These are the activations of a small neural network, seen along a few directions. Each row is one input.
In each table, some parts of the input vary, and every possible input appears once, in random order.
Descriptions start from the smaller parts, as in this example, which fits no table here: ring(8) and (point or line(9) or (values(3) and line(4))).
Shared parts are said once, and a part with two or three values counts as separate values.
In the rows, 128 means zero.

Other details of the inputs shift rows strongly along three fixed directions, in all tables alike. That doesn't count.

Rows:
R1: [ 87 127  83 191 156 109 156 130 128  75 162  82]
R2: [169 124 184  39 109 158  41 111 105 192  96 138]
R3: [108 131 101 155 149 108 136 152 119  75 149 108]
R4: [106 118  82 167 156 112 167 110 140  83 188 116]
R5: [122 125 103 156 144 115 146 146 121  66 161 100]
R6: [128 157 198 154 100 173 227 147 158 180 126 112]
R7: [149 114  99 122 163 104  80 153 117 109 117 150]
R8: [121 141 177 131 103 171 177 108 139 196 113 105]
R9: [140 122 148  94  78 129  83 111 120 168  54 187]
R10: [165 119 158  97 119 175  78 115 100 124 163  90]
R11: [ 97 144 147 122 115 126 199 127 160 158 122 134]
R12: [130 116 130 103 115 113 127 114 133 159 108 131]
R13: [151 115 146  94 107  99 118 156 116 158  77 150]
R14: [105 120  77 150 155  68 129 159 119  89 105 134]
R15: [183 152 207 124 133 235 103 104 113 164 185  95]
R16: [ 83 114  57 142 150  49 169 137 149 125  98 170]
R17: [165 115  94 109 149 105  86 129 120 111 146 148]
R18: [160 108  62 130 172 103  72 128 111  90 159 148]
R19: [133 146 173  97 115 131 139 164 141 177  80 149]
R20: [133 109 107  66 126  73  51 149 108 141  72 154]
R21: [100 116  77 127 141  81 138 121 139  98 131 122]
R22: [177 113 153 102 128 151  76 138  89 144 118 129]
R23: [123 124 110 179 133 170  83  84 113  57 177 112]
R24: [ 64 161 158 160  61 128 228 120 175 145  78 142]
R25: [130 117  76  63 132  28  97 164 142 145  52 207]
R26: [123 132  83 118 156  82 104 145 134 104 128 152]
R27: [174 114 176 101 109 178  85 111 102 152 151  95]
R28: [173 120 139 138 149 170 102 133 110 121 162 118]
R29: [ 95 143 140 121 125 106 175 131 153 180  86 154]
R30: [102 131 134 130 102 105 174 146 137 179  71 130]
R31: [138 130 147 132 110 181  63  89 110  84 162 124]
R32: [ 90 129  87 188 163 129 159 104 134  82 178  80]
R33: [129 142 140 164 141 163 178 141 142  96 179  96]
R34: [ 80 160 179 185  61 164 236 104 170 151 111 120]
R35: [147 131 150 130 155 188  96  98 115 101 212  96]
Each input here is: ring(5) and (point or ring(6)).
The inputs of R21 and R32 match in every part but the ring(5) part. If R24 is changed in the same way as R21 into R32, which row does it become?
Answer: R23
Change only the ring(6) part in R13. List by row number the other rows that result.
Answer: R4, R6, R12, R17, R27
List by row number the other rows that have the ring(5) part in common with R8.
Answer: R9, R16, R18, R22, R28, R30
Change only the ring(6) part in R19. List by row number the other rows that result.
Answer: R2, R3, R20, R26, R35

Rows:
R36: [ 89 142 112 157 132 109 194 127 151 143 134 100]
R37: [100 134 102 124 134  86 134 134 148 104 119 160]
R38: [106 137 142 144 126 109 216 146 152 168 102 134]
R39: [ 88 135 121 156 118 110 155 124 136 109 118 119]
R40: [109 141 113 127 126 113 135 133 141  96 139 148]
R41: [156 130 156 114 124 164 114 132 119 131 153  88]
R42: [153 125 121 145 145 141 137 137 115 102 173 112]
R43: [ 94 131 100 164 118 117 160 125 143  79 146 100]
R44: [120 121 110 126 150 119 118 132 121 121 125 115]
R45: [122 141 176 121 113 146 166 136 134 169 127  99]
R46: [123 142 182 125  95 152 132 125 129 166  94 136]
R47: [109 112  46 155 164  70 146 128 137  91 155 121]
R48: [147 139 162 125 128 166 116 133 105 130 153  94]
R49: [103 161 145 130 113 139 164 109 160 158 125 140]
R50: [134 140 114 119 159 129 114 122 136 129 160 128]
R51: [174 100 139  82 144 137  74 122 101 142 143 130]
R52: [137 137 153 122 111 167  94  91 117 147 133 114]
R53: [133 141 128 189 162 183 138 107 119  99 209  67]
R54: [104 140 142 132  96 116 145 142 132 143  81 150]
R55: [108 133 112 169 129 144 131 114 116  65 171  96]
R56: [157 133 145 165 125 193 111 112 119  88 178 101]
R57: [122 137 142 129  97 119 143 143 131 146  82 163]
R58: [ 89 148  85 187 146 126 176 126 160  46 187 106]
R59: [143 109 104  96 123 117  53  96 111 124 126 136]
R60: [108 144 180 143 106 174 157 104 129 146 130 103]
R61: [124 113  77 129 144  77 136 151 122  95 139 131]
R62: [112 120 111 118 148  91 123 141 119 129 104 131]
R63: [126 128 147 107  96 135 114 122 118 129 118 126]
R64: [106 108  65 162 149  81 141 119 130  73 138 147]
R65: [148 145 163 128 116 148 154 155 136 167 105 129]
R66: [127 121  96 151 122 111 141 130 139  91 130 136]
R67: [107 130  96 123 166  87 140 145 142 109 135 145]
R68: [164 122 149  93 108 148  49 127 107 135  97 145]
R69: [129 117  91  96 146  74  81 135 118 144  88 148]
R70: [137 125 116 125 117 119 119 107 133 146 115 150]
R71: [116 126 131 137 123 154 114 104 121 113 136 113]
R72: [174 135 141 106 156 173  77 131 118 102 188 107]
R73: [127 128 131 129 129 100 171 152 139 154 108 140]
R74: [157 130 162 109 107 174  75 112 110 122 131 109]
R75: [140 127 114  97 159 103  93 145 126 118 139 146]
R76: [142 125 101 146 143 114 151 150 134 105 143 120]
R77: [154 124 157 124 141 152 119 133 116 152 129 132]
R78: [110 159 195 149 112 170 198 135 139 171 132  84]
R79: [109 127 125 174 140 155 131 107 120  86 164 107]
R80: [109 137 146 103 103  98 168 158 137 170  82 133]
R81: [131 116 112 100 108 102 103 108 131 154  99 155]
R82: [ 90 136 124 157 117 129 159 123 142 129 104 132]
R83: [118 129 122  92 122 114 109 122 144 139 101 170]
R84: [127 130 147 105 115 111 176 149 147 195  70 155]
R85: [121 138 172 123 116 167 170 124 138 172 132  93]
R86: [132 104 115 108 122 111 101 111 119 121 123 147]
R87: [153 139 160 137 127 162 137 145 116 141 142 120]
R88: [116 138 151 124 124 111 150 155 132 166  86 136]
R89: [119 157 173 165  98 179 179 104 148 172 126 120]
R90: [118 127 146  96 109 107 175 146 148 195  74 146]
R91: [108 112  99 122 115  77 136 129 138 118 103 152]
R92: [180 120 133 117 151 160  66 116 104 141 155 126]
R93: [147 120 130 112 138 104 110 153 120 149  99 155]
R94: [116 108  78 128 165  70 101 149 115 105 106 150]
R95: [159 124 176 111 112 172  91 109 111 157 117 146]
R96: [134 117 108 117 144 101 120 148 128 147  91 158]
R97: [ 77 155 109 167 153 116 218 143 170 118 151 115]
R98: [120 100  84  86 148  53  93 146 117 129  86 155]
R99: [152 119 133 111 108 128 106 127 116 126 116 154]
R100: [136 136 180 100  77 150 147 125 130 171 102 138]
R101: [145 113 122 108 121 107  76 131 115 129  93 170]
R102: [142 127 123 111 129 105 140 133 136 175 100 149]
R103: [152 138 172 109 119 155 110 148 109 160 114 125]
R104: [164 103 117 107 150 125  86 128 107 112 163 117]
R105: [ 57 130  88 163 116  85 198 126 159 111 105 126]
R106: [118 102  48 140 178  74  87 143 115  77 128 140]
R107: [172 127 154 107 135 170  72 132 102 122 151  94]
R108: [121 124 122 137 118 129 129 123 134 134 101 153]
R109: [126 131 136 147 105 151 157 119 140 110 148 107]
R110: [111 152 138 172 130 144 184 152 144 123 136  95]
R111: [124 106 113 107 127 113  86 109 113 109 127 132]
R112: [145 107  75 132 154  99 112 143 124  80 158 114]
R113: [104 128 148 100  91  99 138 130 138 162  73 147]
R114: [164 124 113  81 157 118  58 145 107 105 153 148]
R115: [163 103 141  79 112 150  65 102 111 146 121 145]
R116: [136 129 142 179 131 179 152 101 125  86 200  92]
R117: [127 141 142 165 125 180 116  92 123 121 164 101]
R118: [139 111 104 153 140 153 115 100 121  86 172 119]
R119: [137 136 155 124 138 178 109  99 126 107 180 122]
The inputs of R40 and R37 match in every part but one. If R57 is changed in the same way as R40 into R37, which row does it become?
Answer: R101
The inputs of R76 and R84 match in every part but one. If R41 is changed in the same way as R76 into R84, which row does it become?
Answer: R85
What is each input in this table made of?
Answer: values(2) and line(6) and (point or ring(6))
Change only the ring(6) part in R61. List by row number the other rows that result.
Answer: R42, R48, R80, R87, R103
Start at R62 and move only the ring(6) part, one step at a time. The first step leads to R98. Which rows follow, in order?
Answer: R51, R38, R77, R94
List by row number the other rows that have the line(6) part and the values(2) part in common with R118.
Answer: R71, R82, R83, R105, R108, R115
Change only the values(2) part in R38. List by row number the other rows that result.
Answer: R64
List by row number the other rows that have the line(6) part and the values(2) part in common with R79.
Answer: R60, R64, R86, R95, R111, R119

Rows:
R120: [ 85 114  41 171 158  60 147 162 142  30 135 117]
R121: [122 139 155 181 105 168 196 139 130 125 157  82]
R122: [180  96 105  66 166 130  15 113  91  84 194 128]
R123: [115 143 185 122  84 195 118  80 130 179 109 115]
R124: [158 147 183 141 116 208 118  91 126 125 174 136]
R125: [115 141 161 103 112 103 131 154 130 162  91 137]
R126: [175 112 164  98 132 181  61 116  77 112 165  92]
R127: [114 143 143 156 114 156 146 123 137 120 120 158]
R128: [102 143 106 167 166 133 156 121 136  79 209  90]
R129: [140 110 124 150 122 169  49  65 100  76 179  90]
R130: [139 109 105  96 138 101  60 147  98  80 137 125]
R131: [125 109  95  82 108  61 105 133 140 134  64 222]
R132: [160 147 154  97 119 154 101 144 121 172 103 141]
R133: [153  94 101 119 143 115  80 139  97  98 124 121]
R134: [150 127 150  80 138 124 100 123 114 174 111 143]
R135: [110 163 189 115 114 165 162 141 138 179 122 115]
R136: [141 153 180 136 136 189 154 120 148 145 168  95]
R137: [146 133 170 107 122 143 112 144 133 151 104 126]
R138: [141 119  86 188 171 159 116 122 110  71 209  91]
R139: [ 87 137 119 177 144 122 208 143 144 144 115 112]
R140: [122 146  82 154 152 102 154 136 144 103 150 125]
R141: [154 126 155 153 117 176  92 107 113  93 156 136]
R142: [ 78 113  73 129  95  65 116 114 130  98  68 147]
R143: [167 130 183 133 110 174 122 129 114 171 136 108]
R144: [113 151 167 113 118 143 161 153 154 177  82 137]
R145: [140 124  98  60 114  54 117 158 146 174  51 191]
R146: [146 140 143 116 102 137 129 150 121 135 108 120]
R147: [151  89  66  90 143  58  86 143 123 130 108 176]
R148: [104 113 110  87  91  93 114  91 145 160  77 163]
R149: [181  99 152  66 133 144  81 118 109 178 118 144]
R150: [119 132 165  84 109 120 173 133 144 200  91 143]
R151: [101 129 117 151  94 103 153 141 137  92  90 165]
R152: [195 115 118 109 149 145  32 124  89  96 161 117]
R153: [ 74 123  68 138 121  69 130  94 149 112 102 151]
R154: [ 85 114  41 157 179  59 135 145 124  75 131 134]
R155: [101 131 102 180 163 114 196 127 147 117 152 108]
R156: [111 144 163 150 125 137 179 132 130 149 129  99]
R157: [ 96 152 157 127 112 128 223 143 178 170 109 124]
R158: [114 128 140 162 132 120 182 140 135 150 107 110]
R159: [108 142 105 212 153 145 210 121 147 100 202  85]
What is each input in this table made of?
Answer: line(5) and (values(2) or ring(6))
The inputs of R154 and R134 match in every part but the line(5) part. If R123 is changed in the same way as R154 into R134, which row does it become?
Answer: R153
The inputs of R151 and R141 match in every part but the line(5) part. If R121 is changed in the same way as R151 into R141, which row does it become?
Answer: R143
List by row number the other rows that have the line(5) part in common with R145.
Answer: R122, R131, R147, R148, R149, R150, R157
Change only the ring(6) part in R128. List by row number the other rows that result.
Answer: R134, R136, R140, R155, R159

Rows:
R160: [167 111 108 125 180 117  33 178  74  55 139 146]
R161: [148 101 100 130 196 137  98 116 110  70 220  91]
R162: [158 114 151  57 122 129  11  97 106 148 105 159]
R163: [102  89  57 128 148  82  93 103 121  89 130 162]
R164: [ 84 135  83 181 157 102 196 150 144 126 132  97]
R165: [168 106 112  26 146  73  68 158 114 154  87 184]
R166: [123  87  53 109 183  59 103 143 118 114 126 160]
R167: [129 114 106 144 101 106 113 126 126  91 119 140]
R168: [ 80 143 138 179 117 124 151 157 126  77  95 148]
R169: [ 93 157 145 166 111 120 251 164 149 133 132  82]
R170: [128 122 120  85 126  65 162 173 159 178  67 191]
R171: [130 120 102 170 153 176  74  70  98  70 217  94]
R172: [154 131 116 104 144  93 110 144 126 172  89 169]
R173: [103 122  84 174 120 127 136 112 117  35 182  89]
R174: [117 135 126 157 114  94 202 171 148 135 112 120]
R175: [129 129 101 110 135  70 145 164 143 173  43 168]
R176: [110 150 108 178 140 125 202 163 164 116 150 103]
R177: [121 168 205 131  72 176 180 102 152 214  82 149]
R178: [ 80 135 151 128 108 123 183 105 158 144 112 132]
R179: [158 128 223 129  78 235 104  79  96 174 147  82]
R180: [150 123 129 155 161 155 169 122 135 125 173 117]
R181: [126 125 108 127 163 113 114 143 127 112 145  95]
R182: [152 151 197  96  89 221 100 101 123 150 140  98]
R183: [ 77 132 142 164 100 121 178 112 142 114 116  98]
R184: [143 129 150 149 117 188 135  93 136  98 194 119]
R185: [151 121 153  83 111 170  86  97 116 116 157 137]
R186: [156 107 103 168 155 183  92  67 109  54 217 114]
R187: [169 134 180 116  95 203  83  90 118 162 117 126]
R188: [ 89 119  48 125 169  23 139 159 137 140  81 167]
R189: [149 128 179 108  96 201  77  91 110 172 121 112]
R190: [159  94 115  82  94  87  49 119 101 146  47 185]
R191: [115 158 119 188 153 133 199 146 157 106 189 102]
R192: [128 111  64 127 125  85  68 128 132  77 112 160]
R193: [161  98 120 102 153 110  66 139  93 108 148  98]
R194: [ 62 148 125 167 111 120 188 116 164 117 112 101]
R195: [150 129 163 120 103 124 165 154 123 191  74 136]
R196: [127 144 135 141 109 150 120 110 140 120 148 141]
R197: [146 133 151  80 149 112  93 138 122 171 116 134]
R198: [162 116 178 105 116 166 115 135  94 187 121 102]
R199: [130 178 211  93 100 160 193 153 151 218 105 124]
R200: [ 71 155 106 120 100  76 168 134 157 134  83 163]
R201: [117 145 108 151 154 143 163 152 139  94 175  82]
The inputs of R168 and R160 match in every part but one. If R196 is changed in the same way as R168 into R160, which row does it become?
Answer: R191
The inputs of R164 and R189 match in every part but one. If R181 is changed in the same way as R164 into R189, which row does it become?
Answer: R194
What is each input in this table made of?
Answer: values(2) and (point or (line(4) and ring(5)))
Change only the line(4) part in R176. List by row number the other rows that result.
Answer: R170, R174, R191
